A small network was trained on invented records. Each row is its activation on one of them, seen along a few directions.
After each row come some of the record's fields: TIRO, RUDIN, DOFA, GASA, PIGAZ, RUVU, FIKEK.
A field that a record lacks is left out.
The largest differences between rows may come from other fields.
In the rows, zero is written as 500.
Random noise pushes rows far along 3 fixed directions. That doesn't count. These rows show it; they differ only by the noise:
[528 463 368 418 549 474 494 596 593 529 543 429 450 567 486 610 483 434
 605 547 538]
[564 464 348 517 515 467 437 557 581 491 537 438 495 578 516 609 481 511
 602 576 574]
[409 437 335 668 527 519 415 489 419 480 541 407 538 550 582 709 565 457
 427 604 616]
[590 468 368 335 547 456 515 631 669 542 540 442 433 576 452 558 442 442
 694 529 513]
[445 540 448 816 514 445 305 457 358 394 563 408 456 582 619 846 635 598
 226 655 681]

[634 563 579 423 434 538 540 502 572 444 504 532 407 513 470 466 389 535
 602 513 453]
TIRO=sarag, RUDIN=dagis, DOFA=norup, GASA=gikiv, PIGAZ=lutan, RUVU=rago
[553 514 492 589 460 542 452 447 493 423 483 514 524 506 546 527 498 547
 532 556 569]
TIRO=kibel, RUDIN=daf, DOFA=norup, FIKEK=debok
[621 633 739 143 626 372 627 672 649 562 514 505 207 492 361 456 489 480
 466 356 379]
TIRO=sarag, RUDIN=lema, DOFA=nima, GASA=gikiv, PIGAZ=lutan, RUVU=gule
[579 592 577 291 619 265 509 608 591 612 489 460 372 523 452 548 496 517
 397 431 440]
TIRO=sarag, RUDIN=dagis, DOFA=norup, FIKEK=dur
[586 586 681 393 442 575 559 525 517 374 532 507 318 545 452 621 458 431
 540 580 470]
TIRO=sarag, RUDIN=dagis, DOFA=zem, GASA=gikiv, PIGAZ=lutan, RUVU=rago
[369 397 377 277 534 653 706 510 542 651 477 504 561 398 435 342 417 250
 684 406 369]
TIRO=kibel, RUDIN=daf, DOFA=lezuf, GASA=gikiv, PIGAZ=lutan, RUVU=gule
[359 405 435 389 607 560 566 596 488 566 555 419 474 532 472 696 580 258
 453 537 503]
TIRO=kibel, RUDIN=dagis, DOFA=lezuf, FIKEK=debok
[677 524 555 498 500 445 465 419 556 571 405 537 555 445 509 296 438 713
 540 375 470]
TIRO=sarag, RUDIN=lema, DOFA=norup, FIKEK=debok
[376 485 543 498 462 690 572 470 400 405 551 486 451 493 491 617 508 336
 462 571 482]
TIRO=kibel, RUDIN=dagis, DOFA=pokop, GASA=gikiv, PIGAZ=lutan, RUVU=rago
[443 554 508 830 509 434 306 349 277 477 495 459 559 520 608 673 642 663
 178 552 620]
TIRO=sarag, RUDIN=dagis, DOFA=lezuf, FIKEK=dur
[769 589 622 512 365 563 489 404 610 364 468 586 506 490 423 240 367 690
 704 488 466]
TIRO=sarag, RUDIN=lema, DOFA=pokop, GASA=gikiv, PIGAZ=lutan, RUVU=rago
[555 527 496 399 547 336 444 553 544 570 483 516 509 525 449 521 524 555
 429 475 483]
TIRO=kibel, RUDIN=lema, DOFA=zem, FIKEK=dur
[678 572 502 703 311 484 371 353 563 447 467 651 620 464 522 320 408 771
 620 581 509]
TIRO=sarag, RUDIN=daf, DOFA=zem, GASA=bovo, PIGAZ=fege, RUVU=rago
[514 597 663 459 440 609 547 465 488 355 529 537 381 472 440 500 489 476
 474 529 464]
TIRO=kibel, RUDIN=lema, DOFA=pokop, GASA=gikiv, PIGAZ=lutan, RUVU=rago
[517 590 634 554 463 488 462 438 437 456 506 531 462 529 483 509 532 594
 407 498 481]
TIRO=sarag, RUDIN=lema, DOFA=pokop, GASA=bovo, PIGAZ=fege, RUVU=gule
[513 490 541 152 641 393 581 774 651 594 578 447 275 608 412 713 537 329
 522 489 467]
TIRO=kibel, RUDIN=dagis, DOFA=norup, FIKEK=debok
[631 529 436 443 563 263 405 547 627 596 464 508 581 526 453 397 499 657
 516 426 491]
TIRO=sarag, RUDIN=lema, DOFA=lezuf, FIKEK=dur
[648 494 447 802 442 477 301 385 449 395 453 506 638 543 607 530 507 771
 421 563 631]
TIRO=kibel, RUDIN=lema, DOFA=nima, FIKEK=debok
[634 556 515 820 375 515 297 405 435 323 510 537 503 573 589 662 556 703
 435 671 686]
TIRO=kibel, RUDIN=daf, DOFA=zem, FIKEK=debok
[442 501 497 545 473 570 528 419 427 482 483 510 527 445 498 468 488 483
 444 476 473]
TIRO=kibel, RUDIN=lema, DOFA=lezuf, GASA=gikiv, PIGAZ=lutan, RUVU=rago
[365 355 386 519 474 645 598 413 408 645 444 525 700 369 522 286 417 411
 546 422 403]
TIRO=sarag, RUDIN=lolo, DOFA=lezuf, GASA=bovo, PIGAZ=fege, RUVU=rago
[298 565 712 465 556 659 614 448 289 433 517 474 363 410 471 597 607 310
 219 460 454]
TIRO=kibel, RUDIN=lema, DOFA=pokop, GASA=gikiv, PIGAZ=lutan, RUVU=rago
[857 524 439 429 450 376 424 607 787 450 507 513 461 620 475 479 376 657
 820 562 567]
TIRO=sarag, RUDIN=dagis, DOFA=norup, FIKEK=debok
[633 571 515 788 503 342 271 458 437 447 507 450 503 614 605 675 575 781
 306 577 649]
TIRO=sarag, RUDIN=dagis, DOFA=nima
[604 598 600 381 573 259 407 595 581 519 527 517 396 554 449 629 543 634
 353 513 493]
TIRO=kibel, RUDIN=lema, DOFA=zem, FIKEK=dur
[558 460 337 654 411 462 437 431 526 520 459 504 680 509 541 384 420 600
 608 503 514]
TIRO=sarag, RUDIN=dagis, DOFA=lezuf, GASA=bovo, PIGAZ=fege, RUVU=gule
[568 536 518 756 309 652 457 331 447 322 494 560 575 474 541 380 429 595
 592 584 550]
TIRO=sarag, RUDIN=dagis, DOFA=pokop, GASA=gikiv, PIGAZ=lutan, RUVU=rago
[719 551 558 548 395 411 406 599 639 293 557 516 425 638 493 633 439 641
 582 636 571]
TIRO=kibel, RUDIN=dagis, DOFA=norup, GASA=gikiv, PIGAZ=lutan, RUVU=rago
[432 581 584 509 551 406 469 548 488 513 545 474 410 532 466 563 591 515
 346 488 520]
TIRO=kibel, RUDIN=lema, DOFA=pokop
[581 506 434 583 412 458 451 491 578 425 492 528 604 524 491 362 435 622
 619 496 517]
TIRO=kibel, RUDIN=lema, DOFA=pokop, GASA=bovo, PIGAZ=fege, RUVU=gule
[634 630 708 523 517 499 447 462 505 406 491 539 377 482 462 458 551 644
 390 473 522]
TIRO=sarag, RUDIN=lema, DOFA=pokop, FIKEK=debok
[584 609 615 579 495 457 445 435 522 444 473 538 451 463 510 402 510 671
 424 463 516]
TIRO=sarag, RUDIN=lema, DOFA=pokop, FIKEK=debok
[545 531 559 598 386 570 514 355 493 482 458 591 596 393 492 195 403 632
 580 451 427]
TIRO=sarag, RUDIN=lema, DOFA=pokop, GASA=bovo, PIGAZ=fege, RUVU=rago
[527 421 441 193 617 417 620 648 675 641 495 476 476 527 438 453 474 357
 702 428 436]
TIRO=sarag, RUDIN=lema, DOFA=norup, FIKEK=debok
[634 694 691 580 497 323 386 427 489 443 470 545 430 485 481 460 530 779
 253 449 478]
TIRO=sarag, RUDIN=lema, DOFA=pokop, GASA=gikiv, PIGAZ=fege, RUVU=rago
[532 463 437 191 570 409 579 678 642 651 523 477 426 575 407 511 461 351
 681 465 436]
TIRO=sarag, RUDIN=dagis, DOFA=zem, FIKEK=dur
[638 648 713 476 397 533 496 481 557 336 525 577 337 495 434 485 465 625
 475 513 478]
TIRO=kibel, RUDIN=lema, DOFA=pokop, GASA=gikiv, PIGAZ=lutan, RUVU=rago
[479 407 319 335 579 458 546 647 596 568 538 449 556 577 448 548 485 331
 658 510 481]
TIRO=kibel, RUDIN=dagis, DOFA=nima, GASA=bovo, PIGAZ=fege, RUVU=gule
[421 652 804 459 441 608 570 486 406 342 555 543 224 443 472 652 533 435
 305 557 463]
TIRO=kibel, RUDIN=lema, DOFA=zem, GASA=gikiv, PIGAZ=lutan, RUVU=rago
[315 488 535 647 521 510 475 483 331 452 542 450 519 549 558 682 606 435
 311 552 542]
TIRO=kibel, RUDIN=lema, DOFA=norup, RUVU=nifo
[481 539 605 426 492 621 576 476 532 474 522 522 413 440 460 423 474 452
 564 498 464]
TIRO=kibel, RUDIN=lema, DOFA=pokop, FIKEK=debok
[667 659 738 598 483 380 381 493 490 338 538 520 322 581 524 698 559 717
 335 569 565]
TIRO=sarag, RUDIN=lema, DOFA=norup, GASA=gikiv, PIGAZ=lutan, RUVU=gule
[425 456 470 252 548 578 675 553 583 611 485 513 461 458 437 398 456 310
 676 413 385]
TIRO=sarag, RUDIN=lema, DOFA=lezuf, GASA=bovo, PIGAZ=lutan, RUVU=rago
[577 390 318 618 371 541 462 439 623 467 473 598 771 495 522 289 405 595
 789 547 506]
TIRO=kibel, RUDIN=lema, DOFA=pokop, GASA=gikiv, PIGAZ=lutan, RUVU=gule
[320 374 346 457 618 569 568 516 359 630 505 370 565 497 528 576 539 249
 474 492 506]
TIRO=sarag, RUDIN=dagis, DOFA=nima, FIKEK=dur
[351 506 500 521 531 553 550 437 402 582 491 477 499 462 523 571 534 418
 354 477 442]
TIRO=sarag, RUDIN=dagis, DOFA=lezuf, GASA=gikiv, PIGAZ=lutan, RUVU=gule
[574 589 587 376 558 347 485 651 572 486 567 487 278 615 479 717 539 526
 430 536 515]
TIRO=kibel, RUDIN=dagis, DOFA=nima, GASA=gikiv, PIGAZ=lutan, RUVU=gule
[342 347 341 444 547 517 603 440 449 713 406 517 755 365 507 250 460 400
 523 348 372]
TIRO=sarag, RUDIN=lema, DOFA=lezuf, GASA=bovo, PIGAZ=fege, RUVU=rago

Which values does each new row have?
[489 409 455 398 527 494 562 555 536 553 473 520 554 488 511 502 489 445
 561 453 464]
TIRO=kibel, RUDIN=lema, DOFA=norup, GASA=gikiv, PIGAZ=lutan, RUVU=gule
[209 378 547 355 595 688 718 484 301 583 472 464 529 385 488 498 568 132
 395 410 402]
TIRO=sarag, RUDIN=lema, DOFA=norup, GASA=gikiv, PIGAZ=lutan, RUVU=rago
[641 340 107 824 339 543 318 404 585 467 467 506 841 565 624 368 370 704
 839 621 641]
TIRO=kibel, RUDIN=dagis, DOFA=lezuf
[516 416 419 601 491 500 459 476 508 515 470 478 646 500 520 411 500 527
 559 502 543]
TIRO=sarag, RUDIN=lema, DOFA=lezuf, FIKEK=debok
[418 594 641 489 519 582 547 479 446 451 523 470 341 460 489 633 580 385
 332 520 504]
TIRO=sarag, RUDIN=dagis, DOFA=pokop, FIKEK=debok
[525 419 383 342 613 325 519 586 610 679 441 488 607 464 493 370 492 494
 561 390 468]
TIRO=sarag, RUDIN=lema, DOFA=norup, FIKEK=debok
[693 483 468 503 409 564 467 477 587 424 498 559 527 543 508 462 389 600
 703 571 504]
TIRO=sarag, RUDIN=dagis, DOFA=norup, GASA=gikiv, PIGAZ=lutan, RUVU=rago
[709 711 796 456 551 376 455 529 581 417 518 500 236 493 449 473 498 711
 376 460 510]
TIRO=sarag, RUDIN=lema, DOFA=nima, FIKEK=debok
[620 485 433 614 373 545 409 490 535 357 536 541 507 599 567 658 435 590
 623 684 574]
TIRO=kibel, RUDIN=dagis, DOFA=zem, GASA=gikiv, PIGAZ=lutan, RUVU=rago
[523 469 360 617 556 453 392 498 480 488 521 407 587 541 541 560 509 570
 455 543 577]
TIRO=kibel, RUDIN=dagis, DOFA=nima, FIKEK=dur
[682 567 556 489 441 388 422 522 641 464 485 546 473 506 480 417 441 701
 566 502 524]
TIRO=kibel, RUDIN=lema, DOFA=zem, FIKEK=debok
[324 516 572 326 573 485 600 628 466 625 542 436 319 522 461 686 565 268
 374 489 451]
TIRO=sarag, RUDIN=dagis, DOFA=zem
[492 509 539 726 463 625 424 392 330 292 525 467 510 516 574 579 520 578
 392 589 584]
TIRO=kibel, RUDIN=lema, DOFA=nima, GASA=gikiv, PIGAZ=lutan, RUVU=rago
[368 416 384 543 582 433 483 489 435 613 450 470 614 486 574 559 599 461
 385 434 520]
TIRO=sarag, RUDIN=lema, DOFA=norup, FIKEK=debok
[227 432 450 409 564 644 642 529 416 585 539 458 454 465 496 562 589 180
 498 489 477]
TIRO=sarag, RUDIN=dagis, DOFA=pokop, FIKEK=debok
[537 574 560 588 477 507 483 417 487 521 460 510 471 421 516 394 507 604
 415 427 519]
TIRO=sarag, RUDIN=daf, DOFA=pokop, FIKEK=debok
[603 422 331 757 421 527 367 389 527 416 472 500 686 506 596 423 460 676
 644 575 613]
TIRO=sarag, RUDIN=lema, DOFA=lezuf, FIKEK=debok
[602 532 492 495 472 505 502 465 565 535 458 508 471 497 514 434 450 556
 581 480 499]
TIRO=sarag, RUDIN=dagis, DOFA=lezuf, FIKEK=debok
[438 378 319 436 456 623 629 435 512 605 437 519 662 411 479 293 406 343
 690 422 415]
TIRO=sarag, RUDIN=dagis, DOFA=lezuf, GASA=gikiv, PIGAZ=lutan, RUVU=rago
[541 645 688 526 497 378 462 422 474 532 467 573 449 434 487 432 527 688
 281 417 426]
TIRO=sarag, RUDIN=lema, DOFA=pokop, GASA=bovo, PIGAZ=fege, RUVU=rago
[241 539 608 612 529 553 494 466 282 473 545 464 406 424 539 677 634 391
 173 535 532]
TIRO=kibel, RUDIN=lema, DOFA=zem, FIKEK=dur
[534 627 603 402 602 372 511 591 561 509 554 460 294 546 481 634 526 524
 376 490 476]
TIRO=sarag, RUDIN=dagis, DOFA=nima, GASA=gikiv, PIGAZ=lutan, RUVU=gule
[600 394 379 348 510 462 537 536 631 661 441 543 591 493 479 348 440 505
 737 424 463]
TIRO=sarag, RUDIN=lema, DOFA=zem, FIKEK=debok
[355 570 564 627 563 396 417 458 316 562 497 460 456 483 549 646 634 564
 124 458 536]
TIRO=kibel, RUDIN=lema, DOFA=lezuf, FIKEK=dur
